A small network was shown many inputs. Here are its activations along a few directions, one row for each input.
Each table varies a few parts of the input and shows all the possible inputs, shuffled.
A made-up example of a description, with smaller parts first: one of 4 places along a line, together with either a single point or (one of 2 separate values, together with one of 5 places around a ring) or one of 11 places around a ring.
Shared parts are said once, and a part with two or three values counts as separate values.
In the rows, zero is written as 128.

Other details of the inputs shift rows strongly along two fixed directions, in all tables alike. That doesn't count.

A family of inputs:
r1: [123 101 155 104 120 110 111 120 118  86 142 126 139  92 121 138]
r2: [136  73 121 109 114 143  96 116 147 143 159 153 159 112 141  95]
r3: [137 129  94 149 134 115 144 121 147 152 109 146 121 139 133 136]
r4: [145  54 108 134 122 130 130 111 153 138 150 172 161 106 147 114]
r5: [124 119 112 106 136 106 106 113 152 148 127 126 132 133 131 129]
r6: [147  80  61 137 138  89 119  96 164 165  99 168 140 133 136 134]
r7: [126 140 114 150 136 137 148 132 116 137 111 135 120 149 138 131]
r8: [127 112 119  94 130 102  96 112 153 134 136 124 137 117 124 133]
r9: [131 122 122 150 129 124 146 127 124 115 124 144 123 122 129 138]
r10: [115 109 111 163 145 110 163 119 119 124  92 153 127 145 151 140]
r11: [134 176 105 170 136 154 161 144 121 152 104 130 111 172 136 124]
r12: [123  95  75 126 146 103 106 111 122 143  96 156 140 148 164 122]
r13: [125 120 175  96 109 127 108 128 114  84 160 105 140  88 107 137]
r14: [116 172 173 128 116 197 159 169  99 133 143  93 114 147 150  94]
r15: [127 123 150 112 123 109 123 124 151 114 141 124 129 104 113 147]
r16: [114 162 112 137 141 149 131 143 103 152 100 111 118 177 151 115]
r17: [131 106  64 136 141 118 112 115 126 160  99 151 138 158 154 119]
r18: [149 100 116 140 117 105 127 110 144 116 137 151 135  94 110 136]
r19: [144  41 201  86  96 120 121 115 140  84 185 127 153  30 105 114]
r20: [135  86 151 106 111 154 111 128 140 123 177 141 154  95 129 106]
r21: [149  89  97 152 127 100 140 104 147 139 119 162 137 115 120 136]
r22: [140 116  59 146 142 123 117 113 136 181  95 149 131 169 141 113]
r23: [125 124 121 135 129 128 137 124 119 131 127 133 132 135 127 131]
r24: [143 116 164  97 108 111 103 118 150 107 162 117 134  73  87 138]
r25: [113 129 124 108 136 123 107 128 108 128 122 119 133 143 141 118]
r26: [144 110  77 151 138 105 137 112 155 153 101 161 128 134 136 137]
r27: [120 100 107 158 141 106 152 116 124 114  94 158 130 130 150 141]
r28: [142 112  70 143 138 107 126 111 154 159 101 156 131 141 139 131]
r29: [144 125  83 157 134 125 139 122 135 148 107 152 125 144 136 129]
r30: [137 131 106 127 129 120 125 121 146 149 122 130 129 133 123 132]
r31: [120 162 193  86 114 132 110 143 135 100 167  83 122  99  97 137]
r32: [122  83 127 138 133  95 140 109 126 105 112 151 137 109 133 143]
r33: [123 146  97 181 152 118 177 134 150 153  83 154 107 164 153 150]
r34: [117 173 191  86 116 162  95 151 101 110 168  71 121 117  97 114]
r35: [124 141 153 117 124 119 128 133 145 110 141 116 124 110 118 145]
r36: [117 190 144 124 132 171 121 158 100 138 128  91 112 166 131 114]
r37: [127  63 134  87 123  85  91  99 129 103 139 141 157  89 121 135]
r38: [143 111 115  95 119 112  84 108 154 133 144 125 145 102 110 126]
r39: [123 195 118 139 138 161 129 148 129 158 114 105 103 170 133 117]
r40: [141  71  53 146 145  96 123  97 140 164  89 173 146 149 153 130]
r41: [119 157 114 121 137 128 119 136 141 143 123 118 119 151 141 124]
r42: [124 199 101 199 147 152 194 156 127 160  86 136  90 188 149 131]
r43: [146  76 107  91 117  98  73  92 149 138 149 138 157  91  99 118]
r44: [137 141 104 122 125 137 105 124 130 148 126 121 132 140 122 115]
r45: [123 125 140 124 127 128 131 127 113 116 127 122 131 127 128 136]
r46: [141  58  92 144 135  85 134  93 143 131 118 174 144 108 129 142]
r47: [123 200 142 141 127 170 142 156 109 139 131  98 107 160 115 115]
r48: [119 161 125 174 144 146 177 145 105 130  95 134 102 164 146 132]
r49: [ 99 199 197 127 125 168 153 168  84  97 136  80 102 149 123 127]
r50: [117 128 162  80 115 132  83 128 109 107 160  94 142 106 110 121]
r51: [119 135 113 167 144 131 165 135 113 130  99 144 111 155 146 137]
r52: [140 120 103 158 129 108 150 116 152 138 111 152 125 122 128 143]
r53: [135  95 131 127 126  89 128 114 162 108 134 148 131  90 118 154]
r54: [126 146 162 140 123 139 149 136 116 108 138 116 118 120 111 135]
r55: [136 103 147 152 124 159 160 137 136 124 157 151 136 114 141 113]
r56: [132 104 127 111 123 117 105 115 127 125 140 130 143 112 118 128]
r57: [123 156 217 102 109 127 132 147 138  83 172  90 112  86  85 148]
r58: [114 183 202  92 117 148 118 155 128 103 165  75 110 112  97 133]
r59: [118 110 104 114 141 111 106 119 116 137 112 137 137 144 148 121]
r60: [107 217 173 122 126 164 142 172 117 113 145  83  97 149 121 129]
r61: [126 114 170  99 115 124 112 126 115  94 153 111 134  93 105 135]
r62: [124 118 166  90 117 127  98 127 113 101 155 105 136  98 107 131]
r63: [106 207 179 122 122 178 133 169  85 103 141  76 106 149 126 122]
r64: [151  74  50 142 136  95 116  97 151 163 101 174 146 136 137 125]
r65: [144 123 139 140 118 121 137 122 137 117 141 134 129 106 105 136]
r66: [117 169 100 141 143 153 130 148 101 149  99 120 114 182 158 114]
r67: [130  67 154  72 111  85  77 103 127  80 162 128 157  64 107 133]
r68: [138  90  88 141 133 106 132 106 134 134 109 157 143 129 138 134]
r69: [120 227 144 164 130 182 173 170  99 142 123  97  93 182 124 117]
r70: [120 110 183  92 115 117 109 126 112  80 152 108 136  87 108 138]
r71: [126 189  87 157 145 156 145 146 129 178  92 118 105 197 150 116]
r72: [134  62 126  96 110 134  98 114 136 140 143 138 156  98 149  95]
r73: [132 143 149 110 117 139 108 130 125 126 154 108 130 112  97 122]
r74: [118 136  88 152 147 132 145 131 109 154  91 141 122 174 157 124]
r75: [126 153  98 150 139 147 139 140 113 144 104 132 120 168 149 124]
r76: [133 165 150 145 118 134 150 140 137 112 135 118 114 117 111 141]
r77: [102 182 142 141 137 154 148 153  92 126 112 106 112 171 149 124]
r78: [127 121 179 118 113 170 153 151 114 120 149 108 124 109 137 103]
r79: [124 133 177 121 115 133 133 137 112  83 147 110 124 101 109 140]
r80: [121 136 136 128 133 113 140 129 146 130 129 126 121 127 125 143]
Each input here is: one of 4 places along a line, together with either one of 2 separate values or (one of 3 separate values, together with one of 6 places along a line).
Question: The inputs of r66 and r13 match in every part but the place on the line of 4. If r39 is changed in the same way as r66 into r13, which row does it become?
Answer: r24
Question: The inputs of r30 and r3 match in every part but the place on the line of 4. If r14 is changed in the same way as r30 into r3, which row does it become?
Answer: r78
Question: The inputs of r25 and r10 match in every part but the place on the line of 4. If r8 is changed in the same way as r25 into r10, which row does it become?
Answer: r33
Question: Change only the place on the line of 4 in r35. List by row number the other rows that result.
Answer: r41, r53, r60
Question: Change only the choice among 2 separate values in r78. List by row number the other rows that result.
Answer: r4
Question: Change only the choice among 2 separate values in r2. List by row number the other rows that result.
Answer: r72

A family of inputs:
r81: [135  89 164 104 108 137 112 124 135 110 168 126 143  80 118 117]
r82: [130 119 132  97 121 139  96 130 133 144 146 117 142 124 132 108]
r83: [137  76 191  82  99 103  96 112 127  72 184 120 152  39  84 130]
r84: [157 114  90 162 132  92 151 109 176 149 109 163 120 118 116 152]
r85: [123 119 193 103 111 120 122 130 117  75 162 111 130  78  97 140]
r86: [110 218 196 148 117 198 166 182  91 101 148  83  98 151 125 117]
r87: [130 122 133 101 121 134  97 122 122 127 146 114 139 121 113 115]
r88: [138  61  74 157 140  92 146  97 139 139  93 178 143 126 149 140]
r89: [ 98 227 210  99 123 159 126 174  98  89 151  55  95 136 110 135]
r90: [115 120 160 122 127 113 144 127 131  99 133 127 125 106 128 148]
r91: [129 125  63 147 144 135 129 124 131 180  87 150 130 176 167 107]
r92: [149  18 109 112 118  85 100  82 154 117 150 171 172  71 119 128]
r93: [124 145 118 126 132 130 121 131 112 137 120 123 125 149 129 126]
r94: [132 198 123 137 130 129 128 139 154 143 129 105 104 146  97 144]
r95: [121 147 120 161 135 175 165 150 124 157 118 134 121 168 164 109]
r96: [122 187  77 167 153 160 155 153 107 166  79 128 106 205 163 112]
r97: [122 132  66 159 156 113 140 118 121 159  73 151 117 179 158 139]
r98: [132  88  84 121 137  91 108 100 131 142 109 147 143 130 133 136]
Question: What do these inputs look like to the network?
Answer: one of 2 separate values, together with either a single point or one of 8 places along a line
Question: The inputs of r92 and r87 match in every part but the choice among 2 separate values. If r88 is changed in the same way as r92 into r87, which row does it become?
Answer: r98

A family of inputs:
r99: [123 170 191  96 110 152 112 148 116 103 167  80 121 102  97 123]
r100: [122 175 152 110 124 156 118 147 117 128 142  92 119 138 118 116]
r101: [124  93 116 107 130 126 104 121 127 137 135 136 145 128 148 110]
r102: [122 152 144 117 128 132 119 136 118 116 131 110 122 130 119 135]
r103: [142 122 104 150 128 129 137 123 144 141 122 149 128 131 130 127]
r104: [127 129  74 138 144 110 123 118 127 151  90 143 127 164 146 129]
r105: [136  72  82 134 139  81 118  95 147 135 103 167 142 120 137 144]
r106: [138 133 126 118 121 138 104 126 138 138 145 123 134 125 116 115]
r107: [118 179 151 109 127 147 116 146 108 120 134  93 117 146 117 126]
r108: [150  87 139 124 113 110 122 112 152 109 152 145 142  82 102 137]
r109: [128  61 155 105 115 104 121 110 140  96 154 147 153  75 128 131]
r110: [137 139 150 116 110 141 113 133 136 120 157 116 131 109 105 120]
r111: [141  38 160  95 109  94 101  93 130  83 160 145 164  46  98 134]
r112: [117 157 145 121 125 167 121 146  90 127 135 103 123 150 130 106]
r113: [129 123  79 138 145 119 123 120 134 164  97 143 130 162 150 123]
r114: [142 107  89 150 135 117 142 116 145 153 108 154 131 134 142 127]
r115: [135 122 152 128 116 125 141 128 139 116 148 128 128 101 111 133]
r116: [135 116  71 142 139 124 125 116 143 172 105 149 135 158 148 118]
r117: [122 149 188  95 111 124 106 135 117  77 165  93 126  87  93 140]
r118: [131 130 103 138 134 132 133 128 137 150 116 135 127 145 139 126]
r119: [132 105  95 157 142 106 152 115 141 141  99 157 125 137 142 139]
r120: [136  71 110  88 125  84  82  94 145 132 136 141 154  99 118 132]
r121: [118 179 108 159 144 153 155 151 116 153  95 121 105 182 151 124]
r122: [115 193 182 126 123 164 141 162 111 110 142  86 103 138 115 129]
r123: [118 192 174 130 119 171 146 163 116 115 145  90 105 137 114 126]
r124: [116 168 212 105 111 140 126 150 111  74 173  84 116  92  88 145]
r125: [124 179 107 162 137 161 159 150 122 160 105 124 107 178 150 117]
r126: [124  96  91 152 141 126 150 126 131 148 101 160 134 152 174 121]
r127: [128 147 154 123 123 139 132 137 127 119 139 112 119 119 119 130]
r128: [126 133 133 115 127 114 111 125 124 114 128 120 128 120 117 136]
r129: [129 104  89 159 138 133 151 121 113 143  99 157 134 152 158 121]
r130: [129  98 158 105 116  91 110 112 135  84 155 128 138  75  99 150]
r131: [122 177 130 172 137 155 180 155 120 141 112 125 103 166 143 131]
r132: [136  66  52 141 146  80 121  91 151 163  87 177 144 141 153 137]
r133: [116 156 126 161 143 132 165 140 122 134 104 131 108 155 141 138]
r134: [118 158 162 124 122 166 130 151  89 115 142 102 124 133 124 113]
r135: [118 156 109 156 144 134 154 137 122 146  94 131 109 165 147 132]
r136: [124 160  93 146 141 150 138 139 127 166 104 127 118 178 147 117]
r137: [148  35 134  97 112  70 102  84 164 104 155 156 158  54 103 145]
r138: [124  92 129 111 125 126 114 121 129 124 138 138 144 114 145 118]
Question: The inputs of r128 and r117 match in every part but one. If r132 is changed in the same way as r128 into r117, which row does it become?
Answer: r135
Question: What do these inputs look like to the network?
Answer: one of 4 places along a line, together with either one of 2 separate values or one of 8 places along a line
Question: List by row number the other rows that have the place on the line of 4 in common with r136.
Answer: r100, r101, r104, r106, r107, r112, r113, r116, r120
